Each row below holds a small network's activations on one input, seen along a few directions.
In each table, some parts of the input vary, and every possible input appears once, in random order.
Descriptions start from the smaller parts, as in this example, which fits no table here: line(4) and (point or line(11) or (values(3) and ring(8))).
Shared parts are said once, and a part with two or three values counts as separate values.
In the rows, zero is written as 100.

Other details of the inputs vary at random and push rows far along three fixed directions, the same in every table; ignore that.

Rows:
r1: 136  36 122  84  73  66 108 136  79 100 144  80
r2: 159  69 124  57 110 101  67 103 142  53  81  78
r3:  79 128  99 115 128 139  86  71 136  67  47 120
r4: 151 123 128  41 118 154  88  98 145  52  56  72
r5: 121  87 105 119 123 105  42  73 105  86  53 103
r6:  57 127  88 104  98 100 150 103  90  98 120 117
r7:  82 132 108  82 129 146 101  80 149  50  75 116
r8: 118  39  87 134  85  42  79 109  79 120  92 106
r9: 151  92 107  72  99 103  65  99 111  87  64  83
r10: 164  79 134  62 108 133  52  88 123  58  60  79
r11: 130  68  78 137  80  57  57  90  63 137  50  99
r12:  67 124  78 132 107 112  90  79  89 122  55 130
r13:  46 110  91 102  96  87 183 111 103  87 158 121
r14:  57  83  67 130  87  57 107 110  56 138 122 139
r15:  72 119  88 146 105  93  81  91  92 127 101 109
r16: 136  82  94 108  92  91  64  88  87 111  46  92
r17:  72 113  95  62  97 101 153 125 101  99 155 117
r18: 134  38  89 101  55  24 128 131  49 138 136  83
r19: 134  81 107  62  90  92 105 117 100  93 108  88
r20:  66  99  81 157  92  66 100  97  74 152 121 105
r21:  69  94  84  79  80  84 158 124  81 118 152 122
r22: 135  54  85 118  78  65  65  99  71 135  56  98
r23: 135 122 115  78 119 133  45  90 142  83  75  65
r24:  67 132  98  97 102 106 144 121 110 109 158  85
r25: 136  71 110 105  81  54 103 116  93 124 139  57
r26:  66 118  88 133  99  86 101  96  89 125 129 109
r27:  54 169  91 123 120 144 101  72 124 101  85  97
r28:  47 126  74 150 105  98  95  96  88 141 111 114
r29:  61  85  89 150  85  91  94  85  63 122  92 128
r30:  79 124 101 124 112 145  80  59  99  85  48 124
r31: 152  56 111  53  66  62 141 133  89 101 136  65
r32:  48 109  86 142 116  98 119  93  82 109 114 133
r33:  78 102  94  74  92  97 157 132  90 105 149 113
r34:  50 124  76 125 107 106 101  87  86 110  85 139
r35:  77 138  93  99 119 137  95  86 114  96  63 122
r36:  71 131  94  64 110 139 120  98 118  87 101 126
r37: 144  20  84 106  60  26  92 131  52 148 110  92
r38: 117  60 108  86 103  69 103 120  91  92 145  97
r39: 125  55  96 141  89  85  45  82  66 121  50 110
r40: 127 104  92 114 105 108  52  82  99 105  29 100
r41: 122 108 110  81 102 103  89 110 122  97 121  64
r42: 165  46 115 101  69  30  96 122  84 128 142  39
r43: 151 121 123  49 106 131 101  98 135  58  71  66
r44:  64  86  95 109  93 100 135 114  73 109 140 131
r45:  72 154 107  94 124 141  92  87 134  83 111 103
r46: 128  73 110 108 107  82  90  99  96  89  98  86
r47:  69 126 112  79 105 105 162 129 119 101 185  87
r48:  61  95  81 143 105 114  59  69  72 118  66 152
r49:  57  91  77 163 102  71 106  81  63 125 102 129
r50:  79 135 120  90 123 172  74  69 131  58  59 116
r51:  56 123  82 148 106  95  82  78  92 136 102 115
r52:  90 133 135  59 118 169 125 101 139  43 106  95
r53: 152  88 148  44  95 129 111 109 130  44 109  57
r54: 133  92  96 108  96  93  65  84  95 110  43  91
r55: 162  85 131  57 111 113  92 100 150  42  75  63
r56:  86 139 121  67 107 117 160 127 130  79 175  76
r57: 144  98 127  71  92  84 119 123 119  86 148  48
r58: 140  65  94  91  89  79  55 101  86 113  70  98
r59:  57 114  71 149 110 102  75  81  78 124  54 141
r60: 147  68 110  78  89  72 100 124  95  93 102  75
r61:  80 144 111  86 123 138  94  89 138  88 115  94
r62:  83 137 112  22 107 131 172 135 129  62 171 103
r63:  57 123  76 116 102 104 120 103  84 119 101 134
r64: 139  93 103  83  96 113  74  87 109  94  45  87
r65: 148  72 113 117 122 101  29  81 109  85  41  89
r66: 159  63 111  90  77  52  94 129  96 118 136  39
r67:  81 145 111  95 106 117 134  98 121  87 136  81
r68:  66 101  77 110  89  79 125 107  74 129 120 128
r69:  76 121 101  64  89  98 187 125 100  94 162  99
r70:  72 118  94 138 113 140  69  58  91  97  40 133
r71:  71 133  95  96 109 119 127  97 106  86  95 113
r72:  69  87  94 128  97 107  68  84  80 108  86 133
Each input here is: line(6) and (values(3) or line(4) or line(5)).
The inputs of r41 and r24 match in every part but the line(6) part. If r50 is changed in the same way as r41 into r24, which row does it become?
> r52
Change only the values(3) part in r66. List by row number the other rows that result.
> r25, r57
Start at r59 and move only the line(5) part, one step at a time. The first step leads to r63. Which rows follow, in order?
> r35, r33, r37
Start at r21 and move only the line(5) part, one step at a time. The first step leads to r19. Which rows follow, in order?
> r68, r9, r34
Change only the line(6) part in r67. List by row number the other rows that result.
> r15, r26, r45, r56, r57
List by row number the other rows that have the line(6) part in common with r6.
> r13, r18, r27, r30, r31, r42, r43, r49, r53, r67, r69

Rows:
r73:  80 111  87 134 104 117  94  75  93 110  45 116
r74: 184  61 126  55 108  91  61 110 128  62  65  71
r75: 131 100 123  94 104  79 121 116 124  91 148  38
r76: 114  84  91  90  91  84  88 113  69 124 110 103
r77:  41 107 102 116 106 115 140  88 103  83 136 129
r78:  67 111 101  97 112 132  81  86 110  95 115 123
r79: 105 117  99 147 109  83  61  83 107 125  90  72
r80:  66 139 109  53 126 142 171 116 138  43 136 121
r81: 130  75 113  44 101  83 129 139 114  77 145  93
r82:  79 132 122  83 125 158 117  87 130  47  81 104
r83:  33 145  84  77 103 134 165 122 101 113 152 128
r84: 130  95 111 111  95  63  84 117 108 124 140  53
r85:  96 133  96 109 119 139  65  71 100  97  43 121
r86: 139 103 119  72 107 116  93  98 105  79  79  86
r87: 103 107  74 137  89  93  60  65  87 123  22 109
r88:  54  81  74 137  86  77  93 111  53 143 125 136
r89: 137  61 106  87  75  69 129 129  86 108 121  76
r90:  34 133  83 122 108 115 155  87  74 104 112 139
r91:  96 151  94  53 107 145  98  93 134  87  78  95
r92: 122 104  92 145 108  82  17  84 102 140  72  66
r93:  98 142 108  92 123 153  95  73 116  66  53 109
r94: 139  74 130  81 103 114  77  90 125  58  95  80
r95: 150  78 130  67 101 112  69 111 117  72  86  76
r96: 135  57 126  67  82  77 124 137  95  83 146  77
r97: 124 103 133  76 117 141  70  79 142  53  80  92
r98: 109  92  88 122  92  95  69  93  87 130  57 109
r99:  94  41  96 121  72  43 101 116  64 133 157 113
r100: 109  94  81 120  84  81  86  78  88 117  50  98
r101:  37 144  82 157 107  89 131  94  95 128 146 102
r102: 123  77 111  63  78  80 155 140  96 103 151  80
r103: 109  51  90 149  82  63  68  95  60 119  77 109
r104:  95  55  77  95  86  47 113 137  65 131 149 120
r105:  84 124  83 103  90 100 104  86 100 116  71 111
r106:  73  80  74 143 107  75  91  85  77 111  66 137
r107:  76 137  85  81  92 113 125  99 109 107 101 111
What is each input in this table made of?
> line(5) and (point or line(6))
The inputs of r95 and r82 match in every part but the line(5) part. If r99 is changed in the same way as r95 into r82, which row does it become?
> r77
List by row number the other rows that have the line(5) part in common with r96.
> r74, r79, r86, r97, r102, r105
Change only the line(5) part in r76. List by row number the other rows that result.
> r85, r86, r90, r93
Change only the line(5) part in r89. List by row number the other rows that result.
> r73, r83, r98, r102
